A small network was shown many inputs. Here are its activations along a few directions, one row for each input.
In each table, some parts of the input vary, and every possible input appears once, in random order.
Descriptions start from the smaller parts, as in this example, which fits no table here: one of 6 places along a line, together with either a single point or one of 9 places along a line or (one of 2 separate values, together with one of 5 places around a ring).
Shared parts are said once, and a part with two or three values counts as separate values.

Other details of the inputs vary at random and push rows far along two fixed directions, the same in every table; ignore that.

Rows:
x1: [ 18 -13  -4 -13   0 -20 -15   5 -23   7   5  -7]
x2: [ -9 -15 -21 -13  11  -7 -25  51 -15  30  10  27]
x3: [-30  10 -10  21 -14  13   3   1  30   1 -11   0]
x4: [-32  18   3  17 -14  21  13  -3  37  -3 -10   1]
x5: [ 15  -6   6   0   0 -19  -1 -25  -2 -11  -5 -16]
x6: [-10  24  28  14  -2  27  26 -24  31 -15 -12  -5]
x7: [ 36   4  39 -15  -1  -7  16 -23 -20 -13  11 -28]
x8: [ 16 -23  21 -26   8 -18 -25   9   0  -2  18   4]
x9: [ -8 -27 -13 -12  11 -11 -44  36  12  15   7  31]
x10: [ 20  -4  24 -19  -4  -8  -1   2 -14   0  14  -8]
x11: [-29  20  -9  29  -4  20  13 -15  30  -1 -26   1]
x12: [ 26   4  22 -15  11  -4   9   7 -29   0  10  -1]
x13: [-10  22  -5  15   1  19  24   6  -5   8 -11  -2]
x14: [ -9  17 -13   8  -1  22  27  -4  -9  -6   5   3]
x15: [ 27  -7   4 -10   0 -21   3 -17 -23  -1   0 -21]
x16: [-27  10 -23   9 -19  20  15  -3  12  -1   7   0]
x17: [-27  24 -28  23  -1  19  21   8   0  16 -22   3]
x18: [ -8 -27 -32  -1  -1 -26 -44  28  -1  13   0  17]
x19: [ 38  -8  36 -18  10  -1   8 -39 -10 -37  18  -9]
x20: [ 24   7   0  -1  12  -9  19 -13 -31  -1 -10 -14]
x21: [-31  18 -19  34  -4  15  14 -20  30   0 -32  -1]
x22: [ 26  -4  30 -16  -2  -2  12 -37  -4 -35  22 -17]
x23: [ -1 -22 -15   2   6 -12 -36  25   3   6  -2  22]
x24: [-14 -22 -20 -16  -3 -11 -33  45  -1  30  14  19]
Description of these inputs: one of 4 places along a line, together with either a single point or one of 5 places along a line.
The inputs of x10 and x12 match in every part but the place on the line of 4. If x1 is changed in the same way as x10 into x12, which row does it become?
> x17
Which other rows agree with x5 in the place on the line of 4? List them by row number.
> x3, x4, x8, x18, x22

Rows:
x25: [  8 -25 -39  -4   3 -28 -31  25 -28  10   3  13]
x26: [  0  21  20   1   1  22  34 -20   5  -7   3 -12]
x27: [ 18   5  41 -13   0   2  18 -32   6 -20  10 -21]
x28: [ 28 -27   2 -30   9 -20 -28  25 -34   4  26  13]
x29: [  6 -26 -40  -7   4 -28 -32  25 -24  15   0  12]
x30: [ 53 -46  25 -37  22 -48 -51   1 -29 -11  21   6]
x31: [-20  15   4  21  -6  15  12 -19  35 -10 -15  -1]
x32: [-44  29 -38  38 -18  27  25  -9  22  10 -24  -4]
x33: [ 38   2  54 -11   7  -3  12 -46   1 -31   2 -25]
x34: [-16 -18 -35  -6  -1  -4 -28  46  -8  17  11  30]
x35: [ 31   9  54 -15   1   0  23 -40  -1 -32  14 -26]
x36: [-38 -24 -48   5 -13  -5 -46  50  19  25   5  33]
x37: [-46  34 -19  32 -13  34  28   9  25  21 -27   4]
x38: [-43  33 -18  33  -7  31  30  10  23  16 -25   2]
x39: [ 25  18  38  -7  11   4  33 -23 -14  -7  -5 -23]
The inputs of x36 and x35 match in every part but one. If x37 is changed in the same way as x36 into x35, which row does it become?
> x38
What is each input in this table made of?
> one of 3 separate values, together with either a single point or one of 4 places along a line
Which other rows agree with x30 in the choice among 3 separate values? List them by row number.
> x26, x27, x29, x39

Rows:
x40: [-11  10  15   7  -9  19   9 -13  23  -9  -2  -2]
x41: [-28  -5 -36  17  -8  -1 -19  24  17  12 -11  18]
x42: [ -6 -34 -33 -13  -1 -23 -48  45  -6  13  17  28]
x43: [ 16 -11   6  -6   2 -15  -8  -9  -7 -12   5  -6]
x44: [  1   4  -1   1   0  -2   9 -16  -2  -9  -2  -7]
x45: [ 30 -11   1 -11  11 -16  -8   4 -34   2   3   0]
x46: [-10  21  -1  15   3  15  25 -10   4   2 -17  -8]
x47: [ 26 -14  27 -19   4 -13 -12  -4 -11 -13  17  -3]
x48: [-12  16  13  17   3  17  16 -20  27  -4 -18  -6]
x49: [-9  9 17  5 -3 17  9 -9 21 -5 -4  1]
x50: [-11  18   6  17  -2  11  20 -15  18  -6 -16  -7]
x51: [ 33 -25  25 -26   5 -16 -22  -7 -11 -15  23   0]
x52: [ 15  -6   4 -16   4  -5   2  -3 -15  -5  15  -3]
x53: [ -6  -1  11  -4  -4  12   4 -15  19  -9   6  -1]
x54: [ -6  18  -5  17  -6  15  23 -12  -4  -1 -12  -7]
x55: [-4 10 -4  0 -3 14 20 -8 -6  0  5 -4]
x56: [ 19  -9  23 -15   0  -6  -4 -12  -3 -16  16  -6]
x57: [-11  22  -3  19  -7  17  26 -16   7  -4 -13 -11]
x58: [ -8   6   3  11  -7   5   7 -20  17 -10  -6  -8]
x59: [ 20  -7  15 -16  13 -11  -8   9 -18  -1   9   4]
x60: [  3   6   8   0   4  -5   6  -3  -4  10 -11 -10]
x61: [ 7  5 16 -7 -1 -1  7  3 -5  7  2 -8]
x62: [ 17  -9  -3  -6   3 -11  -4  -5 -20  -6   6  -6]
x63: [ 18  -8   7 -13   2 -18  -2 -11 -15   1   3 -14]
x64: [-13  12   7  17  -9  15   9 -20  25  -8 -12  -6]
x65: [ 7  7 13 -5  2  3  8 -1 -4 -5  3 -1]
x66: [ -8 -34 -37 -14  -6 -26 -48  52 -13  28  15  23]
x67: [ 23  -4  16 -16  15  -7   0   5 -23   1   9   0]
x68: [ 23 -17   1 -19   4 -14 -13   9 -24  -4  20   1]
x69: [-16  16   5   3 -10  14  23 -11  13   4   0 -13]
x70: [ 18  -2   8  -5   7 -12  -2  -4 -14  -6  -3  -3]
x71: [ 23 -10  22 -18  14 -14  -9   6 -13  -5  10   2]
x72: [-10 -17 -39  -3   3  -7 -30  47 -17  27   6  29]
x73: [-1  7 21  0  6  9  7 -5 11 -3 -1 -1]
x74: [ 20 -12  17 -21   5 -12  -4  -8  -9 -13  18  -5]
x75: [  9   3   7  -1   1  -8   3  -3  -7   7  -9 -11]
x76: [-10  18   7   8  -8  16  19  -7  10  -8  -1  -5]
x77: [  3   4   3   3  -7  -5   4  -4  -4   5  -7 -12]
x78: [-8  8  7  4 -7  9  9 -2 12 -7  2 -1]
x79: [-18  19  13  12  -5  22  20 -11  25  -4  -7  -2]
x80: [ -6  11   8  12  -1   7  10 -14  17  -5 -12  -4]
x81: [-45   5 -48  25 -13  10  -7  20  20  13 -15  16]
x82: [-44  -7 -51   9 -10   6 -20  39  17  21   1  28]
x83: [-41   1 -38  14 -17   7 -15  38  18  28  -6  17]
x84: [ 15   0   5  -6   1   1   6   2 -20  -1   9  -2]
x85: [-37   5 -40  22  -1   5 -10  29  16  20 -20  20]
x86: [ 0  6  1  0 -3  8  8  3 -5 -1  5 -2]
x87: [  5   2  15   5   2   3   1 -17  13  -7  -8  -4]
x88: [-12  25   5  12  -4  23  29  -8   9   0  -7  -5]
x89: [-17 -26 -30  -8  -2 -11 -37  33   8  13  12  26]
x90: [-12  15 -12  14  -5  15  25 -17   0  -1  -9  -8]
x91: [-46   0 -47  21 -11   6 -11  19  28  15 -14  18]
x92: [ 16  -6   0 -10   1  -2   1   3 -22  -1  14  -1]
x93: [ -6   6  -3   7  -9  -1   7  -8   3   5  -7 -13]
x94: [-13  14   5  17  -9  12  13 -17  21  -8 -12  -7]
x95: [ 12  -5   9 -11  -2  -5  -1  -1 -10 -10  13  -2]
x96: [ 28 -14  23 -14  16 -19 -13  -6 -13  -7   2  -3]
x97: [ 21  -1   5  -6  14  -7   5  -2 -26   3  -4  -3]
x98: [  8  -7  10  -1  -2  -4  -7 -19   8 -12   2  -5]
x99: [  9  10   8  -3   8   8  15   1 -15   6   1  -1]
x100: [ 16  -4  21 -12   7  -7  -1   0  -6  -8   8  -1]
x101: [ 30 -22  12 -20   9 -25 -19 -11 -13 -12  12  -3]
x102: [-22  -8 -31  11   4  -7 -22  29  10  18 -12  20]
x103: [ 20  -3   3  -5   8  -9  -1  -2 -20  -2  -2  -4]
x104: [  0 -36 -26 -11   4 -24 -48  21   0   8   8  21]
x105: [-7 11 -4 11 -5  4  8 -7  4 -6 -9 -4]
x106: [ -9  13  21   6   3  19  13 -11  22  -3  -6   0]
x107: [-15  23  14   8  -2  17  25  -3  12  10 -10 -11]
x108: [  1   8  -7   8  -4   7  15 -12 -10  -3  -4  -9]
x109: [ 26 -17  -4 -16  10 -20 -11  -4 -26  -5  10  -4]
The inputs of x100 and x50 match in every part but one. If x78 is changed in the same way as x100 into x50, which row does it become?
> x41
The inputs of x54 and x84 match in every part but one. If x46 is changed in the same way as x54 into x84, which row does it become?
> x67
What is each input in this table made of?
> one of 2 separate values, together with one of 5 places along a line, together with either a single point or one of 6 places along a line
Change only the choice among 2 separate values in x59. List by row number the other rows that result.
> x85
Change only the choice among 2 separate values in x87. List by row number the other rows that result.
> x49
Change only the place on the line of 6 in x44. List by row number the other rows that result.
> x90, x91, x101, x104, x109
